A small network was shown many inputs. Here are its activations along a few directions, one row for each input.
Each table varies a few parts of the input and shows all the possible inputs, shuffled.
A made-up example of a description, with smaller parts first: values(3) and (point or ring(11) or (line(4) and ring(5))).
Shared parts are said once, and a part with two or three values counts as separate values.
(in the rows, 128 means zero)

Other details of the inputs shift rows strongly along three fixed directions, in all tables alike. That doesn't count.
To show where, the next rows are all for the same input, with only those details redrawn:
[123 158 172 142 236  99 142 119 124 154 113]
[150 135 148 149  37 170 153 162 133 114 131]
[174 170  92 145  18 137 114 156 165 138 125]
[107 136 206 144 250 115 167 124 107 139 118]
[166 187 123 108  79 120  71  82 174 211 101]
[118 125 175 170 187 134 195 179 102  85 133]
[162 156 127 138  33 153 123 144 152 141 122]
[132 138 212 107 132 157 123  81 128 185 107]

Rows:
row 1: [137 145  29 145 100  67 113 181 125  77 142]
row 2: [151 189 114 139 177  82 107 120 158 171 109]
row 3: [124 140 133 182 150 108 175 197 114  98 148]
row 4: [164 126  89 114  39 156 129 106 145 107 113]
row 5: [139 165  30 122 179  63  93  68 158 149  96]
row 6: [136 143 115 176 155 102 172 190 104 105 141]
row 7: [106  88 213 139  83 187 152 152  91 128 158]
row 8: [128  77  75 131  26 160 145 122 115  72 133]
row 9: [117 120 104 159 161 136 189 178 109  54 134]
row 10: [114 118 190  90 135 168  83  81 106 202 139]
row 11: [ 98  84 153  86 124 143 101  34 128 158 109]
row 12: [130 149 167 122 238  99 133 118 134 146 122]
row 13: [ 90  51 185 130  83 199 196 112  97  60 128]
row 14: [115 102 212 122  96 205 154 149 109 110 157]
row 15: [100 146 154 130 234 101  95 126 123 171 147]
row 16: [131 113  66 141 142  90 122 162 117  90 129]
row 17: [134 163  88  68  77 117  65  70 161 198 110]
row 18: [119  96  31 138 140 100 121 146 130  78 141]
row 19: [134  89  90 110  37 138  89 138 152 118 142]
row 20: [137 167 118 123 206 108 105 129 130 155 140]
row 21: [125 112 182  84 133 156 118  46 138 156 100]
row 22: [ 91 120 179  72 123 150 108  71 134 175 117]
row 23: [137 189  59 120 176  74  82 100 181 162 105]
row 24: [ 94  81 140 146 185 110 159 169  98  68 137]
row 25: [109  39 167 106  92 176 143 126  90  99 145]
row 26: [130 154  32 145 105  56 103 180 142  86 140]
row 27: [164 172  74 163 130  97 143 171 135 117 125]
row 28: [120  80  74 109  39 151  97 118 149 106 139]
row 29: [111 113 152 169 186 122 171 185  79 101 157]
row 30: [149 129 193  83 139 155 114  72 124 182 112]
Changing only one part turns row 13 into row 5. The same change can be made to row 11. Which row results?
Answer: row 8
What do these inputs look like to the network?
Answer: values(2) and (ring(6) or ring(9))
Which other rows does row 28 become when the values(2) part takes its other values? List them by row number.
Answer: row 18

Rows:
row 31: [124 140 118 135 175 114 131 131 133 121 126]
row 32: [121 126 124 127 115 131 135 132 133 119 128]
row 33: [131 130 126 129 117 133 130 139 120 128 135]
row 34: [128 128 124 125 119 135 127 136 126 122 137]
row 35: [138 130 131 138 116 130 141 133 128 123 122]
row 36: [132 144 120 142 195  92 142 133 124 125 118]
row 37: [127 123 126 130 119 134 124 141 131 126 137]
row 38: [114  94 214  97 133 163 123  85  99 165 121]
row 39: [140 131 127 131 122 135 135 135 129 125 132]
row 40: [128 130 128 138 143 128 137 136 134 119 132]
row 41: [129 130 128 135 114 128 138 131 128 123 121]
row 42: [112  98 214  98 134 170 123  84 102 171 123]
row 43: [128 127 124 128 120 139 132 133 137 119 128]
row 44: [120 144 115 142 237  78 141 131 133 118 118]
row 45: [125 126 128 133 114 127 131 139 121 123 133]
row 46: [133 132 131 137 118 138 137 135 126 125 128]
row 47: [126 131 127 131 114 128 135 133 124 124 127]
row 48: [128 130 126 134 116 134 129 139 122 129 134]
row 49: [135 126  93 128  96 121 110 116 140 134 125]
row 50: [124 129 122 125 115 129 129 129 131 114 127]
row 51: [125 131 124 133 112 124 132 131 127 125 127]
row 52: [131 123 131 135 115 126 125 141 123 128 133]
row 53: [123 129 127 131 113 127 133 132 130 121 129]
row 54: [121 102 151 108 125 148 126  92 113 136 124]
row 55: [132 130 131 138 118 134 133 134 134 125 132]
row 56: [129 132 123 126 119 137 130 133 128 121 133]
row 57: [135 124 126 128 118 133 126 141 123 127 137]
row 58: [182 194  10  98  26  82  13  64 199 219 101]
row 59: [129 124 125 125 115 126 129 136 122 123 134]
row 60: [127 135 120 128 151 111 134 132 122 121 127]
row 61: [124 111 133 129 114 136 130 146 127 110 136]
row 62: [121 120 124 123 116 129 127 136 132 119 132]
row 63: [128 129 128 134 115 130 137 131 133 121 123]
row 64: [134 125 128 131 117 132 128 143 120 131 134]
row 65: [125 119 142 128 115 139 123 133 126 135 135]
row 66: [129 125 129 136 116 130 126 142 124 132 136]
row 67: [140 179  76 132 219  62  99 116 150 157 117]
row 68: [117 132 119 127 159 111 133 131 132 117 124]
row 69: [129 134 126 135 117 136 133 135 124 126 132]
row 70: [121 123 123 126 115 128 128 136 133 122 134]
row 71: [123 134 119 131 162 112 136 130 136 117 119]
row 72: [131 120 128 128 117 128 122 139 126 121 134]
row 73: [134 130 131 137 115 129 138 130 133 121 124]
row 74: [136 125  99 130 103 124 118 119 128 132 124]
row 75: [116  97 127 127 128 140 143 125 118 105 131]
row 76: [132 125 128 131 120 139 133 134 137 119 131]
row 77: [130 133 126 139 116 133 132 134 129 127 129]
row 78: [131 128 125 126 119 133 129 137 123 126 137]
row 79: [124 127 122 126 119 139 131 134 134 119 130]
row 80: [123 124 126 125 116 129 125 134 129 116 133]
row 81: [127 128 124 124 116 130 132 130 127 116 129]
row 82: [128 125 127 128 114 126 129 138 120 126 131]
row 83: [125 141 117 134 185  99 136 129 131 118 120]
row 84: [128 128 126 130 117 133 137 130 136 119 121]
row 85: [129 150 153  99 186 113  95  68 133 194 105]
row 86: [126 132 127 137 116 134 132 135 125 126 132]
row 87: [134 130 127 132 121 138 130 131 135 119 131]
row 88: [140 151 109 139 149 107 118 127 139 143 125]
row 89: [124 126 123 129 116 136 127 138 132 125 136]
row 90: [124 130 124 130 119 137 131 133 132 122 133]
row 91: [129 132 126 136 117 134 132 134 134 125 129]
row 92: [125 130 124 128 118 139 130 133 129 117 132]
row 93: [126 119 128 130 117 129 124 139 131 123 135]
row 94: [127 109 177  73 108 157  87  36 118 203 101]
row 95: [137 130 126 130 120 138 133 134 133 120 132]
row 96: [136 130 126 128 116 130 137 131 127 119 124]
row 97: [109 106 189 105 125 151 125  93 110 157 124]
row 98: [126 116 136 126 119 133 121 137 125 119 131]
row 99: [131 133 125 129 126 135 134 133 131 119 129]
row 100: [120 142 130 139 203  96 142 126 123 129 116]
row 101: [134 120 129 129 117 127 123 140 121 124 133]
row 102: [128 124 126 128 119 135 123 140 128 122 136]
row 103: [126 123 125 125 116 128 126 135 126 119 133]
row 104: [134 147 150 105 175 116 100  78 133 186 111]
row 105: [127 122 131 132 114 126 122 138 129 127 135]
row 106: [131 138 128 141 157 107 138 129 128 128 121]
row 107: [141 131 127 131 128 124 139 131 128 121 124]
row 108: [122 137 135 124 185 114 131 120 119 136 128]
row 109: [135 132 124 134 136 123 135 130 133 114 122]
row 110: [120 127 139 131 121 139 133 129 126 126 132]
row 111: [127 120 125 126 120 135 124 142 132 124 135]
row 112: [133 130 131 141 119 133 136 137 127 125 132]
row 113: [129 130 125 127 114 128 136 133 121 123 126]
row 114: [123 109 112 130 118 133 132 122 127 116 130]
row 115: [123 124 123 126 118 136 126 137 132 122 134]
row 116: [133 136 123 134 162 111 139 130 130 118 123]
row 117: [116 117 155 125 123 145 131 125 119 133 134]
row 118: [131 133 124 136 150 117 139 129 136 120 123]
row 119: [114 124 177 106 173 138 127  90 109 162 120]
row 120: [133 135 125 133 135 120 140 132 124 122 120]
row 121: [124 127 124 127 119 136 126 136 129 120 136]
row 122: [126 130 125 135 115 130 127 138 125 130 135]
row 123: [121 125 128 129 114 125 126 134 129 127 133]
row 124: [131 112 113 127 118 130 133 125 116 116 128]
row 125: [128 128 128 131 120 140 133 131 135 123 129]
row 126: [124 137 120 133 162 110 134 128 133 115 119]
row 127: [132 124 126 127 119 135 125 140 127 124 137]
row 128: [124 110 115 128 121 134 130 122 122 110 129]
row 129: [128 123 131 135 114 124 123 140 124 128 134]
What do these inputs look like to the network?
Answer: ring(9) and (point or (values(2) and line(5)))
Changing only the ring(9) part turns row 112 into row 104. The same change can be made to row 106. Which row results?
Answer: row 36
Changing only the ring(9) part turns row 114 into row 75. The same change can be made to row 90. Which row results?
Answer: row 79
Which other rows does row 125 become when the values(2) part takes its other values? List them by row number.
Answer: row 84
Which other rows does row 126 become when the ring(9) part takes its other values? List them by row number.
Answer: row 41, row 63, row 71, row 83, row 84, row 96, row 100, row 120
Which other rows does row 72 become when the ring(9) part takes its other values? List them by row number.
Answer: row 38, row 52, row 61, row 93, row 98, row 101, row 105, row 129
Which other rows does row 42 become when the values(2) part takes its other values? List them by row number.
Answer: row 52
